Each row has a name. After each piece below comes the name of the row it's from. Each question is about the rows just above it.

[113 121 111 131 110 128 151 158 105 170 136 124 127 138 118 128 173 121
 122 154 119 140 179 112 111  92 131 129 122 184 157 118 175 135 135 111
 138 143 115 149 125 169 134 164 124 108 121] : Z477
[120 137 137 127 116 115 126 122 135  99 119 142 125 117 125 127 120 124
 116 123 131 119 113 127 136 138 130 112 111 187 120 121 171 124 125 139
 126 123 131 120 131 119 125 127 136 126 139] : Z751
[152  75  50  69  74  82  89  56 137 160 153 138 147 169 160 161 150 142
 182 133 134 160 161 136 110 132 175 176 149 153 139 179 154 164 152  96
 129 132 135 151 129 149 171 154 121 139 135] : Z865
[106 110 109 154 158 157 126 135 158 177 160 103 167 186 175 172 120 157
 178 107 107 123 128 111 162  99 188 185 162 120 121 187 124 171 160 130
 132 123 171 135 106 134 183 129 125 103 127] : Z200
[140 146 167 101  80  78 105  96 134  24  90 152  76  50  69  74  82  89
  56 137 143 100  76 147 130 174  50  33  78  81 109  41  91  52  83 171
 122 119  79 106 148  83  51  82 125 158 139] : Z188
[152  76  50  69  74  82  89  56 137] is in which row?
Z188
Where do [120 121 187 124 171] appear?
Z200
Which row holds [188 185]?
Z200
Where do [ 56 137 160 153 138 147 169 160] appear?
Z865
q: [ 96 129 132 135]
Z865
q: [125 169 134 164 124 108]
Z477
The row with [ 83  51  82 125 158] is
Z188

[ 69  68 196  17 160 195 110 185 161 209  97  15 174  50 168 127 205 162
  99 235  81 229 120 113  99 140  33  12  88  15 228 215 122 221 201  48
 110 176] = Z57
[191  50  11 142 126  94 227  91 187  79 188  49 194  57  27  37  63 104
 184 157  31 242  93 134 106  25  27  15  21 179  15  17  34 220 105  30
 213 103] = Z483
[196 195 110  69 160 185  68  17  68 144  62  59  92 193 133 137 214  79
  80 226 113 196 123 136 161  74 133 214 132 163 111 131  59 172  27 101
  27  50] = Z79
[132 163 111] is in which row?
Z79
[235  81 229 120 113  99 140  33  12  88  15 228] is in which row?
Z57
[25 27] is in which row?
Z483
q: [ 63 104 184 157  31 242  93 134 106  25]
Z483
[ 69  68 196  17 160 195 110 185] is in which row?
Z57

[131 179 105 106 198 130 136  76 129] -> Z494
[139 160 105 104 202 128 140  66 127] -> Z751
[190 128 179 108 138 131 186 108 128] -> Z477
[133 128 125 143 136 128 129 131 228] -> Z188
[124 211 116 116 177 128 131  95 128] -> Z888
[106 198 130 133  76 129 198 105 129] -> Z79
[109 128 111 133 119 219 175 128 129] -> Z457
Which row holds [179 105 106 198 130 136  76]?
Z494
Where do [106 198 130 136  76 129] appear?
Z494

[109 141 109 105 126  93 110] -> Z200
[173 105 173 131  88 137  66] -> Z457
[128 130 128 121 133 139 132] -> Z79
[139 118 139 143 131 142 130] -> Z865
[ 67 123 128 163  30  67  61] -> Z888
[138 118 138 132 124 132 134] -> Z494
[166 124 166 205 118 215 193] -> Z751
[158 122 158 129 113 134 104] -> Z188
[114 133 114 117  97 141 129] -> Z483
[ 67 163  67  61 128  30 123] -> Z57
Where do [122 158 129 113 134] appear?
Z188
q: [163  67  61 128  30 123]
Z57
The row with [158 129] is
Z188

[172 130 130  34  92 131] -> Z457
[161 131  92 130  34 130] -> Z751
[188 128 146 110 112 148] -> Z483
[161 142 124 140 172 172] -> Z89
[188 128 110 146 112 148] -> Z477
q: [128 110 146 112 148]
Z477
The row with [130 130  34  92 131] is
Z457
Which row holds [124 140 172 172]?
Z89
q: [146 110]
Z483
q: [146 112]
Z477
Where do [172 130 130  34  92] appear?
Z457

[125 130 116 119 119 117 143 127 133 126 139 118 118 116 145 138 131 123
 132 112 125 139 134 131 116 128 127 142 122] : Z89
[ 94 109 117  89 134  98  90 185 191  98  97  74  92 118 169  86 192  88
 188 178 108 189 195 196  97 150  67 137 100] : Z57
[ 94 105 120  82 133  99  96 181 182 102  94  72  97 117 125 117 127 120
 122 151 127 132 120 125 120 148  77 128 104] : Z457
[214 100 169  82  77 217  90 146  77  61 120 104 212  77  71 123  99  94
  80  98  82  89  97 104 214  58  91  93 211] : Z865
[117 121 115 144 121 120 119 112 127 133 119 139 119 151 127 117 122 125
 127 132 125 117 120 120 120 119 139 117 127] : Z483
[120  53 176 106 165 134  72 147 146 147  55 110 144 150  88  63 159 155
 158 171 166 104 147 146 120 147 130  55 145] : Z751
The row with [151 127 117 122 125 127 132 125 117 120 120 120] is
Z483
The row with [169  86 192] is
Z57
[125 127] is in which row?
Z483

[121 137 165 138 129 131 109 179 135 119 137 127 132 101 109 154 153 123
 106 237 134 101 105 186 132 148 107 148 136 123 147 122 132 117 120 117
 172 167 184 114 122 147 127  91 141 106  81 157 153 182] = Z89
[142 106  89 117 137 193 127 107 126 120 102 145  86 156 119 132 125 127
 113 107 121 146  94 111 131 148 147 109 135 159  88 110 139 192 133 193
 144 165  89 153 178 123  82 125 106 143 157 121 125  47] = Z477
[ 77 146 184 143 138  98 118 144 117 116  83 114 158 125 147 101 108  71
 111 137 139 120 107  78 116 108 142 138 126  83 115 150 128  53  85 144
 136  73 157 125  77  97 160 125  80 119 141 106 105 146] = Z57
[187 119 134 108 111 120 100 117 137 129 135 114 127 130 139 165 108 132
 102 140 176 129 146 156 166 134 137 145 183 196  94 128  94 131 163 178
 106 100 127 130 100 101 117 119 163 201 152  79 124 185] = Z751
[160  88 110 139 192 133 132 135 100 128  82 117 158 127 160  89 108  97
 133  94 119 107 126  73 133 134 152 133 116 107 117  99 125  66 122 156
 102  58 134 137  75 115 164 165 109 126 151  77  88 115] = Z483
[ 77 126 169 123 129  77 132 102 112 128  82 117 158 130 160  89 108  97
 133  94 119 107 131 111  94  95 152 133 116 107 117 142 125  66 122 156
 128  58 134 137  75 115 164 165 109 126 151  77  88 115] = Z494
q: [ 94 111]
Z477
[105 186 132 148 107 148 136] is in which row?
Z89
q: [159  88 110 139 192 133]
Z477
Where do [ 94 111 131] appear?
Z477
The row with [147 101 108  71 111 137 139 120] is
Z57
The row with [ 77 126 169 123 129  77 132 102 112 128  82 117 158 130 160  89 108  97
 133  94 119 107 131 111  94  95 152 133 116 107 117 142 125  66 122 156
 128  58 134 137  75 115 164 165 109 126 151  77  88 115] is
Z494
[128  58 134] is in which row?
Z494

[189 109 164  79 232  29] -> Z200
[189 109 164  79 232 155] -> Z477
[109 165  84 219 150 219] -> Z888
[184 190 143 203 119 193] -> Z57
The row with [184 190] is
Z57
q: [189 109 164  79 232  29]
Z200
q: [189 109 164  79 232 155]
Z477

[113 128 127 116  67 126 120 121 125 126 123  74 145 124  89 135 168 148
 137] = Z57
[158 134 117 125 105 130 150 129 105 110 133 125 145 124  89 109 117  94
 126] = Z888
[133 124 123 126 113 121 120 116 127  67 128 126 117 124 132 121  96 128
 133] = Z89
q: [133 124 123 126 113 121 120 116 127  67 128 126]
Z89
[133 125] is in which row?
Z888
Which row holds [129 105 110 133 125 145 124  89 109 117  94 126]?
Z888
Which row holds [126 120 121 125 126 123  74 145]?
Z57
q: [109 117  94 126]
Z888
q: [116 127  67 128 126 117 124 132 121  96 128 133]
Z89

[103 182  57 125 114 158  88  34] -> Z79
[164 164 124  77  45 116 163 165] -> Z188
[124 116  45  77 164 164  95  74] -> Z200
Which row holds [164 164  95  74]?
Z200
Where do [103 182  57 125] appear?
Z79
The row with [ 57 125 114] is
Z79
Which row holds [ 57 125 114 158  88  34]?
Z79
Which row holds [124 116  45  77 164 164]?
Z200
q: [ 57 125]
Z79

[187 109 106  46 104 123 191 139  86 100] : Z477
[186 101 190  98 204  61 171 141 205 132] : Z57
[ 46 123 109 104 191 106 187  63  12  95] : Z865
[128 110  93  74 170  38 111  63 169  95] : Z89
[111  63  15  46 104 123 136 151  14 134] : Z483
Where do [128 110  93  74 170] appear?
Z89
q: [187  63  12]
Z865
Which row holds [ 63  15  46 104 123 136 151]?
Z483
q: [187 109 106  46 104 123 191]
Z477
q: [186 101 190  98 204  61 171 141]
Z57
q: [109 106  46 104 123 191 139  86]
Z477

[136 129 124 133 138 159 125 147 109  81 115 150 118 146 136 100  97 142
 102 143 115 121 147 107 126 120] = Z79
[167 100 117  54 126 129 151 132 130 159 116 153 160 117 221 114  94 103
 115 143 101 169 107 124  79 112] = Z188
[117 110 139  85 163 157 165 131  75 144 116 160 117 103  94 221 115 114
 153  94 142  99 147 110 113 137] = Z888
Which row holds [143 101 169]?
Z188
q: [150 118]
Z79
q: [153 160 117 221]
Z188
q: [116 153 160 117 221 114  94 103 115]
Z188
q: [110 139]
Z888

[130 130 178 135 125 123 134 124 105 147 132 163 125 132 136 132 104 120
 111 126 165 136 106 137 158 132  91  94 124 120 105] = Z888
[110 144 138 118 108 140  95 124 134 153 129 163 106 130  93 129 178 159
 183 148 125  81 132 139 103 117 163 129 119 151 100] = Z79
[130  93 106 143 160 116 122 139 148 127 126 104  99  18 140 134 119 108
 101 125 160 110 102 135 149 139 108  93 124 120  96] = Z89
[112 137 119 127 148 154 128 124  99 130 122 163 107  76 117 122 104 158
 165 136 137 106 111 126 120 127 127 104 135 116 126] = Z751
[140 141 151 127 111 139 116 124 150 163 135 163 128 218 126 135 158 101
 191 145 123  84 119 124  92 127 124 112 132 152  73] = Z865
[110 144 138 118 108 140  95 124 134 153 129 163 106 130  93 129 178 159
 183 148 125 102 134 132  97 130 161 150 128 162 114] = Z477
[110 144 138 118 108 140  95 124 134 151 129 163 106 130  93 129 178 159
 183 148 125 108 136 135  99 127 164 147 125 157 107] = Z483
[110 144 138 118 108 140  95 124 134 153 129 163 106 130  93 129 178 159
 183 148 125 108 136 135  99 127 164 147 125 157 107] = Z57
q: [137 106 111 126 120]
Z751
q: [104 158 165 136 137 106 111 126 120 127 127 104]
Z751
The row with [104 120 111 126 165 136 106 137 158] is
Z888
Where do [110 144 138 118 108 140  95 124 134 153 129 163 106 130  93 129 178 159
 183 148 125  81 132 139 103 117 163 129 119 151 100] appear?
Z79

[127 137 124  43  62 171 139  76  23 195] -> Z188
[140 103 162 112 194  49  96 190 116 141] -> Z888
[158 122 182 127 209  89  50  95  48 123] -> Z89
[154 159 163 107  73 199  63  48  95 144] -> Z494
[124 101 137 123 219  53 107 206 131 134] -> Z79
[124 101 132 157  40  66 144 170 156 111] -> Z865
[117 115 107  55  62 107 187 130  40 172] -> Z483
[119  99 127 214  83  42 145 207 225  58] -> Z477
[116 104 120 124  24  79 175 157 115 134] -> Z457
[151 128 167  90  76 121  96 105  78 159] -> Z57
[159 125 181 119 119 107  59 123 115 140] -> Z751
[143 132 156 135 209 134 154  89  50 118] -> Z200
q: [ 43  62 171 139]
Z188
[137 123 219] is in which row?
Z79
q: [209  89  50  95  48]
Z89
[ 40 172] is in which row?
Z483
The row with [48 95] is
Z494

[ 49  97  62  30 137 117 113 174 103 161] = Z477
[175 136 140 185 141 148 140 113 137  97] = Z751
[196 133 166 199 104 134 123  72 147 116] = Z494
[ 73 134  85  76 177 139 151 196 107 108] = Z89
[145 115 102 140 141 148 127 123 123 110] = Z457
[ 55 121 108  52 122 103 113 167 117 172] = Z865
[182 143 145 192 137 153 134 107 136  91] = Z483
[103  97 129  89  84 132  70 108 124 197] = Z57
[ 38 129 126  44 126 105 115 185 118 186] = Z79
[ 29 117  86  23 138 104 120 192 108 171] = Z200
[165 118 101 165 148 157 132 118 126  94] = Z888
[ 97 103 102  70 108 105 105 135 122 177] = Z188
q: [ 55 121 108  52 122]
Z865
q: [ 49  97  62  30 137 117 113 174]
Z477
The row with [103  97] is
Z57

[231  86 124 150 116 132 166  69 118  97] -> Z457
[ 95 192  85 108 169 132 235 101 178 146] -> Z200
[231 145 124 150 116 132 166  69 118  97] -> Z483
[197 154 140  96  79 192  85 175 118 108] -> Z888
[126  89  92  50  96 148  61  91 109  93] -> Z79
[140 103 197 175  96 192  85 108 118  79] -> Z494
[175 152  86 155 101 142  39  78 161 129] -> Z57
[199 130  48 167 144 119 144  77 141 164] -> Z89
[197 154 140 134  70 115 235 101 178 146] -> Z188
[197 154 140  96  79 192  85 175] is in which row?
Z888
The row with [231 145 124 150 116 132 166  69 118  97] is
Z483
The row with [175  96 192  85 108 118  79] is
Z494
The row with [ 96 192  85 108] is
Z494
Which row holds [231 145 124 150]?
Z483
q: [144 119 144  77]
Z89

[148 188  66 210 184  81 176] -> Z477
[148 188 131 172 195  87 242] -> Z865
[ 67 210  81 184  66 188 139] -> Z89
Which row holds [ 81 176]?
Z477
q: [188  66]
Z477
Where do [148 188  66 210 184  81 176] appear?
Z477
q: [188  66 210 184  81]
Z477
q: [210 184  81 176]
Z477
[184  66] is in which row?
Z89
The row with [131 172] is
Z865

[ 66 176 247 155  91]  Z89
[249 155 222 190  40]  Z751
[152 222 190  40  50]  Z457
q: [247 155]
Z89
q: [155 222 190  40]
Z751
q: [152 222 190  40]
Z457
Which row holds [152 222 190  40  50]?
Z457
Where do [249 155 222 190  40] appear?
Z751
The row with [249 155] is
Z751

[107  52 231  67] -> Z483
[ 77 155 148 162] -> Z57
[ 64  99 158  78] -> Z200
[ 77 155 154 140] -> Z751
[143 184 140 154] -> Z477
[158  78] is in which row?
Z200
[231  67] is in which row?
Z483
Where do [ 52 231  67] appear?
Z483
q: [ 77 155 154 140]
Z751
q: [140 154]
Z477

